A small network was shown many inputs. Here are its activations along a few directions, one row for each input.
Each table varies a few parts of the input and shows all the possible inputs, shuffled.
A made-up example of a description, with smaller parts first: one of 8 places around a ring, together with either a single point or one of 9 places along a line or (one of 3 separate values, together with one of 4 places along a line).
Shared parts are said once, and a part with two or three values counts as separate values.

Other details of the inputs vary at random and push rows far along two fixed directions, the same in every table; ignore that.

Table:
row 1: [ 24  30  15 -14  17  57 -30   5  18  11 -59]
row 2: [ 27  35  14 -17  17  52 -41  -4   4   8 -46]
row 3: [-14 -14  -7   7 -16 -13   6  -8  24  -3  13]
row 4: [ 40   7  10  -3  -6 -53 -12   4 -43   3  43]
row 5: [ 44  19   1   4 -11 -54 -20  -8 -51  -3  56]
row 6: [  0  38  -5   4  24  36 -19  34 -25   3 -44]
row 7: [ -4 -51   6   4  -9  15  55 -49  50 -16   5]
row 8: [  2  36 -10  -8  26  27 -26  32  12   8 -40]
row 9: [-10  28  12 -10  21  40 -20  36 -25  13 -47]
row 10: [ -8 -21  -6  -4  10  -7  25   4  14  -2   1]
row 11: [-17 -10   3 -16  10   0   6 -13  15   0  12]
row 12: [-39 -60  -8   8 -16 -14  49 -24  46  -7  21]
row 13: [ 52  10  -1  19 -38 -71 -14   5 -57   1  54]
row 14: [-35 -46 -25   9   8   4  52 -13  55 -19   4]
row 15: [-11  39   2   5   2  36 -27  30 -21  12 -44]
row 16: [-15 -54   7  12  -5  25  52 -49  30 -26   5]
row 17: [ 44  11   6  16 -43 -64 -19   7 -55  10  48]
row 18: [ 37   8   4  27 -33 -55  -4  -4 -74 -10  54]
row 19: [ 35  14   9  -8  -2 -46 -18  -7 -47   2  46]
row 20: [-42 -36 -15   4  -9  -2  28 -35  50 -15  22]
row 21: [-55 -56  -3  13  -7  12  50 -25  32 -15   7]
row 22: [ -9  24   2  -6  31  39 -12  33 -20   5 -47]
row 23: [-39 -45 -24  11  -4  -2  40 -24  63 -23  13]
row 24: [-22  -9   1  -8  -1   0   1 -16  19   4  10]
row 25: [-11  31   5 -14  13  31 -32  29  14  23 -46]
row 26: [ -6  29   4 -20  22  36 -21  43   5  23 -56]
row 27: [ -5  43 -13  -8  16  28 -34  18   8   6 -34]
row 28: [ 36   2  17  -5 -17 -54 -14   3 -43   8  48]
Description of these inputs: one of 4 places along a line, together with either a single point or one of 6 places around a ring.
The inputs of row 14 and row 6 match in every part but the place on the line of 4. If row 7 is changed in the same way as row 14 into row 6, which row does it become? -> row 16
Start at row 21 and move only the place on the line of 4, one step at a time. The first step leads to row 12. Which rows follow, in order? -> row 25, row 24
Change only the place on the ring of 6 in row 4. List by row number the other rows that result. -> row 3, row 8, row 23, row 25, row 28
Start at row 22 and move only the place on the line of 4, one step at a time. The first step leads to row 10. Which rows follow, in order? -> row 4, row 19

Table:
row 29: [ 29  48   8 -16  14   7 -46  14 -28  10 -11]
row 30: [ 12  25  18 -20  16  18 -28  18 -18  20 -25]
row 31: [  4 -37  -6  14 -24 -42  26 -49  12 -22  63]
row 32: [ 27  32  13   1   5   0 -23  10 -51   4   0]
row 33: [ 24  26   7 -15  24  19 -20  21 -14  12 -29]
row 34: [-43 -17 -30  15  -5 -42  20  13   0 -11  38]
row 35: [ -2 -16 -21  19 -21 -78  16  22 -30  -3  58]
row 36: [-37 -54   6   2  -1  11  49 -28  33 -12  10]
row 37: [-35 -24  -4  -6   3  28  17 -19  63   0 -20]
row 38: [-80 -23 -28   2   9   4  26  28  48   3 -15]
row 39: [ 36 -24   7  22 -30 -41  18 -21 -33 -13  45]
row 40: [ 14  13  15   4 -14   9 -18   6 -26   9 -12]
row 41: [-29  -2  -1  -5   0  44   3  -2  42   6 -43]
row 42: [ 34  -8   2  13 -25 -28   6 -14 -16  -6  26]
row 43: [  2   3   1  12  -5  11  -1 -10 -12 -10  -1]
row 44: [ 33 -23  11  12 -16 -41  22 -16 -36  -9  44]
row 45: [ 29  50   3   1  -5  14 -44  13 -32   9 -21]
row 46: [-28   1  -5 -16  35  46   4  -4  30  -5 -33]
row 47: [ 43  46   5  -5   2   4 -41  22 -18  17 -23]
row 48: [-37 -29   0 -16  13  28  22 -17  59  -2 -15]
row 49: [  3  13  -1 -16  23  30  -8  11  28   4 -35]
The inputs of row 46 and row 30 match in every part but one. If row 32 is changed in the same way as row 46 into row 30, which row does it become? -> row 36
What is each input in this table made of? -> one of 3 separate values, together with either a single point or one of 6 places around a ring
Start at row 47 and move only the place on the ring of 6, one step at a time. The first step leads to row 49. Which rows follow, in order? -> row 33, row 44, row 39, row 42
Change only the choice among 3 separate values in row 29. List by row number the other rows that result. -> row 48, row 49
